A small network was trained on made-up records. Each row is its average activation on records with the value named, seen along a few directions.
Related values have similar rows: they may be neighbours, one step apart, or belong to one group.
Strong random noise was added to every row along 9 fixed directions; ignore it. To show where, here is one row again and again, with new noise each time:
[ -40    1  -86  357  401  -74 -406  -33  150   46  262  -66   39  338
 -355   30 -612 -143  115  -75]
[-390   -8 -359   88  105   80   65  -14   85  393  429 -153  341  305
 -377 -227   81  257  315   67]
[ -35 -311   22  229 -395  165  274  170 -229 -225   61 -220 -227 -120
  -76 -156 -271  234  -82 -660]
[  68  239  -85  -19 -302  -50   -6   86   95 -154 -214   33    6  158
  607   27  -87 -156 -249 -114]
[-565  -38   49 -570 -336  498  110   82    7   33  -79 -501  120  -63
 -329   82  -49  371  212  -60]
[  -3  212  497 -556  218   32 -441  187   54 -262 -335 -151   33 -707
  589 -190  206 -113 -167  -25]
[-108  112   53  -55  549   44 -128 -150  -17  338  -19 -261  517 -157
  -40 -320  438   68  -43  169]
[-392 -133  -82 -181  362  367   -6   93  -73   68  129 -294  118   21
 -346   15  -97   31  196  -82]
[  69  543  147   16 -634  -77 -350 -326  162  162   32  -75  423 -516
  496  103  -21  -12   36  373]
[-261 -173  177 -246  345  193 -325  292  -83 -250  236   -8 -286 -490
 -130   72 -393 -157  304 -151]
[ -65   49  -76  116   11   68  -97  103   -7  -57  189  -53   63 -128
  221 -104 -106  -84   42 -185]


Field POGUV:
bamub: [  66 -382  159 -448  248   -9   49   94 -342  -87   29  311 -468 -566
 -258  179  224   20  259  322]
fovul: [  85 -196  -85  239  525  337  -86  257 -261 -291  356   -9   75 -297
   16   13   11 -237    9 -324]
munil: [ 126   -5  129  -99  700  232    2 -304   50  284 -556 -161  410  232
 -436  177  186  -40 -262  227]
dez: [  -8  524  -28  256  344  -38 -631 -147  452  -50  456  -53  330  378
    7  -80 -258 -317  249  176]
lum: [ 209 -393  273   87  206  -62  -37 -385  -80   26 -312   13 -263  205
 -907  219 -329   81 -108  320]
did: [ 311 -145  -73  242  338 -175  438 -332 -376  261   -1  221  -25  -31
 -239   95  276 -137  -32  127]
kati: [-180  199 -106 -316 -332   23  -98  246  246 -216 -212   -2 -167  408
  382   95 -256  -63 -126 -157]
befu: [ 350  -51   87  194 -179 -273  206  -69  -18   -2 -122  416 -228 -186
  175 -205  270  -31 -118  102]
nirop: [-257    9 -130  168 -179  150   -1   43  211 -122  173 -213  -41  268
 -163  -36  -96  111  180 -223]
dav: [ 123  281 -186  370  190 -245 -392   55  353  171  265   38  358  572
  196  -94  -61 -117 -145  152]
goka: [  14  202  119 -199   11 -567 -310  -43  372  232  -93  -12   33  168
   76 -368  293  310   42  189]
kemo: [  39 -439   -5  333  337  -24  328  -61 -197   16 -141  -43 -121  435
 -564  155   49  -74 -146  -12]
banep: [ 544  348  337  -67 -185  -27 -285 -243  332 -140 -608 -238   44  173
  381  146 -127 -127 -482  -45]
kaga: [ 311  300   33   18 -233 -332  -99 -133  206   31 -221  177  -22  312
  417  363   16 -168 -177  385]
les: [ 196 -123  105  446   -7  -97 -125 -113 -153  -52  364   18   38 -347
 -443 -100 -369  110  135 -267]
Each value of POGUV is a pair of two hidden parts, and every pair occurs once (3 first parts, 5 second parts).
bamub and goka share the first part; bamub and lum share the second. Which value has the first part of lum and the second part of goka?
Answer: nirop
kaga and banep share the first part; kaga and kemo share the second. Which value has the first part of kemo and the second part of banep?
Answer: befu

Field MESE:
dak: [ -21  225  103  100  422  206 -558 -105  252  -81  236  -38  146 -396
  465  165  196 -498  226  451]
zas: [ -68  110  391  -21  181  269  120 -269 -299   27  139 -188  193 -897
  -69  106  389 -259  165  334]
tabi: [ 121   58  546  -92 -348 -245 -591  168   91 -589   61 -266 -150 -437
  126 -112 -365  231 -154 -403]
lusek: [ 197   77 -373   71 -277 -133   95   94  110   35  313  503 -222   90
   28  276 -155  -59  293   23]
vid: [ 385  390  -38  595  246 -434 -198 -454  199  541  107 -186  471  223
  127 -206   49   14 -117   74]
gar: [  50 -349  100 -258  512 -176 -230  389  -64 -252 -311  368 -464  222
 -112  338 -348 -364 -171  242]
garug: [  77  -76  256   -1  295 -351 -114  -97   17  482 -337 -142  374 -241
 -130 -696  548  515 -424  141]
ditim: [ 186   13  -74   25  -41 -260   43  280  304 -424 -233  481 -470  494
  227  -66 -126 -118 -148 -219]
fuvum: [ 542 -489  516  -85  534  199  -18   83 -412 -465 -505 -229 -491 -581
   82  371 -131 -343 -350 -341]
delu: [  65   97  359  631  755    4 -491 -482  125  185  -57 -593  404    9
 -444 -189 -323 -287  -66 -263]
gasu: [  98  223  -15 -237 -665 -175 -176   12   55 -104   11  274 -293 -108
  372  -51 -300   15   48   57]
rir: [ 213 -202 -414  908  101  123  184 -455 -147   61  180 -173  192  568
 -487 -186 -500  -68 -130 -410]
tegin: [ -94 -115  -48 -121 -272   38  240  188 -170   79  445 -189  175 -151
   76 -756  699  600   93 -334]
zis: [  75 -113  228 -120 -558  419  330  176 -133 -258 -279  -59   27 -106
   -7  214 -195  172 -285 -379]
pim: [-127 -321   99 -150  393 -139  471  138 -592   13 -456  293 -280 -443
   24  203  190  -64 -148    9]
Each value of MESE is a pair of two hidden parts, and every pair occurs once (3 first parts, 5 second parts).
dak and delu share the first part; dak and fuvum share the second. Which value has the first part of fuvum and the second part of delu?
Answer: vid
tegin and lusek share the first part; tegin and zas share the second. Which value has the first part of zas and the second part of lusek?
Answer: ditim

Field TAFOR:
kadas: [  35   67   12  -89  699 -285   -3 -360   -1  476   43   57  308 -198
 -374 -278  435  181  213  432]
simo: [  99 -122  317 -466  166   79  155  273  -65 -472 -688   89 -513   64
  212 -158  -34 -131 -416 -572]
fude: [-106 -346  -21 -499  117  517  413  187 -236 -212 -113   24 -263 -176
  -44  341  175 -117   59   23]
tel: [-431  239  107 -733 -779  -68  325 -191  189  548 -321  -91  318 -172
 -179 -365  550  874    9  368]
kabe: [  46 -128 -205  264  212  123  -42  149 -188  -54  278  184   94 -185
   -3  115 -301 -302   29 -259]
pof: [-297 -518  -54  217  107 -330  169  202 -298   97  149  321 -371 -188
 -463 -109    7  209  205  -28]
padu: [-522 -115 -279 -105  349  117  105  407   81  -64  808   44 -163   26
 -193 -261  274  -11  701  -45]
salov: [ 425 -165  244 -348   64   12  251  216 -264 -503 -693  486 -592  132
  287  424 -110 -325 -500  -84]
neker: [ -37 -145 -166  650 -265 -142 -157  144   27  -58  363   36 -373  239
 -128 -119 -729   70  120 -561]
lefup: [ 366  277   43  602 -125  -99 -319 -302  199 -173    6 -300  179   48
  448 -151 -312 -356 -268 -308]
potu: [ 281   91  249   41  431 -552 -424 -255  200  211 -392   94   34  403
 -321  124 -121  133 -318  538]
nug: [ 335   69 -333  805 -631   26 -213   19   57 -102  627   15  171  194
  214  148 -664 -119  103 -287]
lono: [ 158 -128  244  100  474  -25  236 -290 -196  363 -602 -632  406  279
 -456 -467  338  510 -596 -377]
nime: [-179 -195 -232 -114  600 -122  136   -9  169  456  229  329   80  512
 -771 -355  211  244  503  339]
fip: [ 150   19  -98  310   43  492 -169  194  210 -362  141 -634  235  326
  447 -205    9  -52 -201 -652]
leb: [  14  199  203  197  -42  -31 -102 -393   71   -9 -206 -420  204   72
 -109  -56  -19  -31 -154  -11]
duvo: [-171  316 -113 -403  253   70 -378  159  424 -114 -423 -289  209  867
  122  236 -369  -40 -286  -42]
gol: [ -86 -106  244 -294  391 -386  -76  269   73   77 -256  -28  -16  174
 -122 -362  232  400 -227  -61]
saf: [ 592  255  -92  448 -657  126  321 -228   37 -150 -355 -397  291  328
  730 -163  232   61 -578 -648]
ratip: [ -54  195  -42 -502 -411   39  363  -66  162  -59 -600  -14 -198  377
  221  303  292  -12 -159  244]
mozu: [-288  -47  409 -522 -267  491 -349 -151   71 -299 -494 -681   -3   87
 -537  818 -685  -59  -72  269]
zug: [  89  -53  156 -112  438   64 -441   45  129  -58  -33  -29  109  296
 -474  -11 -318  -27 -124  123]
temev: [-410  222 -204 -455 -195  -54 -138  323  517   37  330  -54   87  446
  123 -313  499  191  267  330]
rokal: [-111  -47  121  220  112 -282  -99  -23   37  146 -154 -114  -33  295
 -182 -254 -109   72 -108  -97]
Each value of TAFOR is a pair of two hidden parts, and every pair occurs once (4 first parts, 6 second parts).
fude and nug share the first part; fude and fip share the second. Which value has the first part of fip and the second part of nug?
Answer: potu
nime and tel share the first part; nime and padu share the second. Which value has the first part of padu and the second part of tel?
Answer: rokal
kabe and simo share the first part; kabe and pof share the second. Which value has the first part of pof and the second part of simo?
Answer: leb
duvo and lono share the first part; duvo and gol share the second. Which value has the first part of gol and the second part of lono?
Answer: neker
